Each row below holds a small network's activations on one input, seen along a few directions.
In each table, some parts of the input vary, and every possible input appears once, in random order.
Descriptions start from the smaller parts, as in this example, which fits no table here: one of 2 separate values, together with either a single point or one of 9 places around a ring or (one of 5 places around a ring, together with one of 6 places along a line).
Shared parts are said once, and a part with two or three values counts as separate values.
In the rows, zero is written as 128.

Other details of the inputs vary at random and push rows far along two fixed directions, the same in every table; ignore that.

Rows:
x1: [ 99  66  43 140 150 211 191 184 247 214 151]
x2: [149 196 156 127 167  66  87 108  72  63  94]
x3: [129 122 117 151 135 169 113 122 125 155 199]
x4: [151 158 153  93 133  74 113 160 108  84  58]
x5: [145 132 169 129 107 106  94 118  97  89 194]
x6: [ 58 113  44 115 167 139 138 172 207 131  61]
x7: [174 126 194 129  61 138  97 144 125 154 181]
x8: [ 55 111  51 111 174 138 135 167 211 136  61]
x9: [110 160 143 134 115  67  81  89  62  79  60]
x10: [ 70 117  47 101 181 131 142 168 209 147  66]
x11: [175 135 185 117  79 131 141  96  69 125 130]
x12: [142 184 159 104 117  63 120  85  74  78  50]
x13: [161 101 177 142  25 192 135  94  98 194 229]
x14: [149 188 170  99 119  49  92 148  99  71  58]
x15: [136 105 100 163 153 190 140 124 157 171 198]
x16: [117  85  65 144 202 206 189 147 174 180 167]
x17: [ 97 122  68 121 211  96 142 129 177  80  93]
x18: [104 120  71 125 195 116 179 119 128 126  39]
x19: [134  72 126 144  99 222 185 178 204 235 220]
x20: [189 103 211 125  55 171 132 162 113 178 213]
x21: [107 167 122 135 158  95  70 110  93  70 102]
x22: [162 133 171 152  87 112 109  88  73 137 140]
x23: [ 85 140  64 101 164 102 123 167 179 116  51]
x24: [115 154 118 126 133  75 103  95  79 104  68]
x25: [142 117 192 145  76 129  86 118  92  94 225]
x26: [ 86 111  37 118 178 144 180 104 188 147  53]
x27: [165  91 175 175  63 196 169 110 102 214 233]
x28: [140 173 162 114 161  44 105 117  92  35 101]
x29: [190 135 226 123  97  95 105 119  57  74 195]
x30: [107 103 120 137  79 175 142 100 131 163 151]
Description of these inputs: one of 5 places along a line, together with either one of 2 separate values or one of 4 places along a line.
Question: The inputs of x10 and x19 match in every part but the place on the line of 5. If x13 is changed in the same way as x10 into x19, which row does it become?
Answer: x12
Question: Change only the choice among 2 separate values in x8. List by row number the other rows that result.
Answer: x6
Question: Which other rows agree with x26 in the place on the line of 5? List them by row number.
Answer: x1, x7, x15, x17, x22

Rows:
x31: [147 136 140 123 139  98 139 100 117 114  83]
x32: [ 65 103  57 116 152 157 186 130 180 148 104]
x33: [131 115  82 139 161 150 162 124 159 184 115]
x34: [137  89 152 140 110 140 157 146 114 146 179]
x35: [160 128 135 133 113 171 141 116 115 184 160]
x36: [ 92  82  61 110 149 166 164 137 179 138 130]
x37: [118 137  97 144 172 119 134 133 161 113 131]
x38: [ 88 140  89 136 136 142 137 117 140 131  98]
x39: [159 145 170 126  83 127  65 111  74 120 165]
x40: [ 90 131  90 149 135 124 137 117 148 136  99]
x41: [127 104 126 161 137 151 144 145 123 149 153]
x42: [115 154 118 118 185  71 115 117 143  66  84]
x43: [131 130 161 124 135 123 121 128  86 101 120]
x44: [115 161 110  95 176  78 130 126 133  58  88]
x45: [129 144 152 106 138  86 125 134  76  73  95]
x46: [136  88 133 164 126 176 142 150 125 193 196]
x47: [187 161 187 133  81 127 110  98  66 123 141]
x48: [ 97 115  75 122 192 160 163 133 189 125 131]
x49: [136 130  96 140 153 126 156 116 144 142  89]
x50: [ 83 135  95 116 143  78 144 116 140 100  67]
x51: [142 105 126 160 131 175 137 140 161 186 225]
x52: [146 139 205 141  57 105  95  92  77 116 157]
x53: [149 116 185 143 108 116 115 125  83 116 154]
x54: [142 150 132 106 147 110 136 100 110 102  69]
x55: [109  72  87 128 125 153 157 136 174 150 158]
x56: [133 111 129 121 118 173 144 190 205 174 180]
x57: [143 111 155 111  70 149  99 173 158 152 153]
x58: [124 157 147  97 140  75 102 185 123  92  48]
x59: [154 131 138 106 104 140 145 166 164 168 104]
x60: [162 126 194 130  72 100  73 101  81  94 156]
x61: [119 140 127 103 135 101  92 108 111  74  85]
x62: [105 153  79 126 193 123 135 133 159  95  99]
x63: [176 140 177 110  85 120 139 105  81 120 142]
x64: [146 161 146 128 139 124  98 125 111 117 162]
x65: [119 151 125 123 167 107 106 138  88 109  90]
x66: [ 98  95 113 141 105 193 161 116 156 175 168]
x67: [108 154 108 124 179  99 119 136  99  81  59]
x68: [129 152 157 137  86 137  97 107  89 147 153]
x69: [127 135 101 106 161  80 162 114 136 106  56]
x70: [148 131 151 135  88 145  90 115  98 115 160]
x71: [167 151 194 123  99  76 103 117  93  79 172]
x72: [138  85 122 155  96 180 116 131 144 190 209]
x73: [137 132 134 139 110 107  89 116 111 103 125]
x74: [ 77 131  80 106 135 127 142 174 198 147  57]
x75: [116 104 123 162  92 174 137 122 141 203 191]
Question: The inputs of x38 and x62 match in every part but one. If x68 is changed in the same way as x38 into x62, which row does it become?
Answer: x64
Question: What is each input in this table made of?
Answer: one of 5 separate values, together with either a single point or (one of 2 separate values, together with one of 4 places along a line)
Question: Change only the place on the line of 4 in x55. List by row number the other rows that result.
Answer: x60, x72, x73
Question: Change only the place on the line of 4 in x45. List by row number the other rows that result.
Answer: x43, x65, x67
